A small network was trained on made-up records. Each row is its average activation on records with the value named, seen along a few directions.
Related values have similar rows: they may be neighbours, one step apart, or belong to one group.
In the rows, zero is written as 500.
Strong random noise was added to every row along 10 fixed directions; ignore it. To show where, here is one row again and again, with new noise each time:
[523 630 588 252 393 353 514 417 505 307 414 438 193 356 420 385 533 481
 232 353 263 523 634]
[292 360 406 417 426 393 592 703 538 601 449 421 401 224 602 399 282 484
 762 422 437 591 598]
[692 402 677 418 375 542 571 462 417 447 379 469 460 497 549 410 698 480
 662 582 420 255 541]
[621 529 661 395 412 687 547 553 568 573 457 696 587 468 510 559 453 529
 538 643 604 352 553]
[473 514 551 432 513 494 482 461 494 565 447 526 491 510 605 542 535 463
 532 523 438 594 539]
[492 734 640 436 588 531 402 361 420 554 412 437 472 406 480 592 688 368
 372 419 290 738 676]
[645 557 536 327 462 377 415 520 695 565 482 528 351 517 567 539 422 498
 231 471 469 426 557]
[605 433 400 404 491 606 552 517 457 417 489 533 400 618 492 475 737 359
 532 517 532 475 527]
[499 660 780 528 497 582 447 257 420 393 529 676 534 593 513 580 475 625
 283 585 402 483 393]
[564 528 531 731 697 691 367 580 396 665 719 629 629 514 549 637 507 538
 562 570 672 483 409]
[487 404 324 529 659 486 431 700 479 435 742 678 282 526 548 468 376 575
 438 435 670 596 455]
[403 496 311 347 550 410 477 473 527 494 635 670 386 688 658 541 440 566
 378 547 647 630 320]


Values of S:
s18: [476 345 594 690 612 600 512 490 458 432 513 680 522 622 519 462 507 508
 704 483 539 686 610]
s20: [310 626 459 492 457 346 423 350 719 704 434 263 667 529 499 613 287 451
 298 422 408 544 394]
s6: [346 447 606 725 453 563 527 489 514 384 450 422 578 406 390 544 424 473
 505 466 339 440 477]
s3: [662 562 812 754 543 452 282 246 635 335 387 453 551 718 411 670 448 443
 100 415 192 483 592]
s10: [819 328 592 446 710 453 355 677 595 555 491 621 431 628 675 538 634 576
 664 578 692 483 690]
s22: [650 543 701 590 549 533 428 429 333 517 375 376 627 501 497 582 835 388
 663 553 388 516 624]
s23: [683 487 303 414 495 366 465 604 605 621 518 436 406 610 562 533 675 396
 356 425 597 490 578]
s1: [638 498 742 381 552 338 419 346 436 496 289 499 452 683 694 459 645 558
 465 606 353 471 524]
s30: [588 501 561 410 562 770 601 597 480 282 419 711 456 498 294 424 453 480
 477 496 558 645 720]
s14: [396 693 382 449 556 466 463 317 581 476 496 449 509 532 445 552 611 431
 275 491 458 655 487]
s17: [374 619 440 499 398 468 543 359 532 622 547 539 698 571 524 589 427 544
 476 555 547 559 381]
s29: [595 446 436 334 539 464 506 545 439 525 474 511 376 547 619 467 730 433
 598 511 530 591 558]
s27: [423 452 444 546 490 359 497 475 444 467 400 463 475 499 607 457 580 525
 611 505 430 679 527]
s4: [455 274 319 635 547 377 485 589 469 499 492 361 405 591 599 463 524 352
 645 391 332 603 542]
s9: [452 386 443 506 579 538 543 521 560 338 532 584 342 562 444 454 419 461
 431 426 405 611 602]
s21: [591 308 423 543 608 149 334 523 550 520 534 417 384 814 709 453 475 577
 505 467 508 545 396]
s5: [618 707 500 443 541 490 450 463 255 483 607 463 484 327 472 431 822 602
 524 552 652 368 441]
s24: [588 593 452 319 473 378 475 456 470 479 461 335 395 596 463 461 748 445
 349 493 532 361 455]
s28: [480 497 335 432 385 493 585 321 426 447 435 447 636 636 536 492 692 444
 579 606 577 521 403]
s7: [399 512 476 553 568 487 437 420 578 502 506 482 638 544 490 617 437 492
 460 472 470 665 479]
s19: [430 341 759 737 655 480 496 451 277 477 593 644 576 454 629 459 316 725
 791 552 469 601 427]
s15: [658 539 302 534 591 590 455 630 630 436 642 583 438 465 321 504 513 447
 286 413 719 516 561]
s16: [475 342 502 468 493 468 534 615 730 557 411 448 502 595 522 486 372 480
 543 529 504 483 565]
s8: [412 558 486 581 761 476 438 537 205 528 618 420 467 338 533 402 571 640
 681 442 530 657 437]
s2: [541 499 295 412 462 475 512 643 493 457 488 449 357 467 400 399 488 452
 421 433 528 467 496]
s25: [634 392 259 187 378 387 725 432 132 196 600 535 266 623 496 249 877 583
 717 549 683 379 278]
s12: [420 181 521 589 442 386 585 470 359 379 552 633 441 695 729 338 511 714
 786 625 573 351 298]
s13: [256 557 323 536 461 625 611 551 560 447 407 445 587 439 326 510 295 340
 450 385 375 752 565]
s26: [500 516 512 541 693 303 386 285 360 522 628 512 418 722 706 489 716 643
 501 506 531 615 390]
s11: [398 479 623 443 460 464 554 410 291 358 313 398 481 564 531 427 678 489
 653 473 356 669 578]
A value of S combines one of 5 hidden first parts with one of 6 second parts; all combinations occur once.
s22 and s2 share the first part; s22 and s10 share the second. Which value has the first part of s10 and the second part of s2?
> s8
s28 and s25 share the first part; s28 and s27 share the second. Which value has the first part of s27 and the second part of s25?
> s4
s18 and s30 share the first part; s18 and s12 share the second. Which value has the first part of s12 and the second part of s30?
> s1
s6 and s24 share the first part; s6 and s7 share the second. Which value has the first part of s7 and the second part of s24?
> s20

Values of M:
m1: [596 390 466 816 668 466 328 715 360 637 656 465 558 465 528 518 540 585
 697 518 679 448 514]
m13: [335 484 671 336 479 319 563 406 252 365 443 471 371 460 613 350 385 672
 674 430 303 685 447]
m8: [270 632 387 430 421 458 527 327 663 496 469 386 626 511 439 567 347 503
 309 572 508 480 311]
m4: [495 284 541 544 526 542 520 385 812 548 365 551 690 938 582 631 355 442
 465 640 491 449 383]
m11: [732 547 602 760 604 506 350 293 522 620 697 426 605 595 540 622 663 530
 288 509 505 212 329]
m14: [154 424 256 619 579 286 450 593 440 667 673 429 482 472 735 560 268 557
 593 463 535 643 206]
m9: [660 425 904 448 243 629 588 349 615 508 192 521 642 636 611 545 672 448
 574 704 307 147 564]
m2: [543 657 401 536 587 475 398 427 275 722 610 375 613 518 623 583 621 525
 504 613 538 427 197]
m5: [323 367 299 709 446 398 522 441 563 509 481 385 544 534 515 532 367 367
 597 392 345 689 490]
m10: [499 782 735 348 251 569 654 335 486 558 459 586 671 145 385 497 355 653
 517 576 490 327 536]
m6: [755 691 720 451 446 649 510 445 259 157 656 863 432 596 288 438 648 717
 284 598 708 395 477]
m7: [588 704 354 104 542 554 548 424 490 558 408 496 458 635 435 455 763 366
 384 511 588 651 564]
m12: [459 385 588 651 477 498 471 385 681 505 558 602 521 654 646 568 353 570
 364 547 433 373 396]
m3: [511 482 602 457 705 408 305 375 477 708 396 619 736 815 895 694 708 613
 651 724 701 752 431]
The values of M form a ring.
A walk along M starts at m1 and steps to its neighbour m6. Put m8, m11, m14, m10 in the order it reaches them.
> m10, m11, m14, m8
Name the neighbours of m13, in listed order.
> m2, m7
How many steps from neighbour to neighbour lead from m12 to m4, at the fewest?
> 6
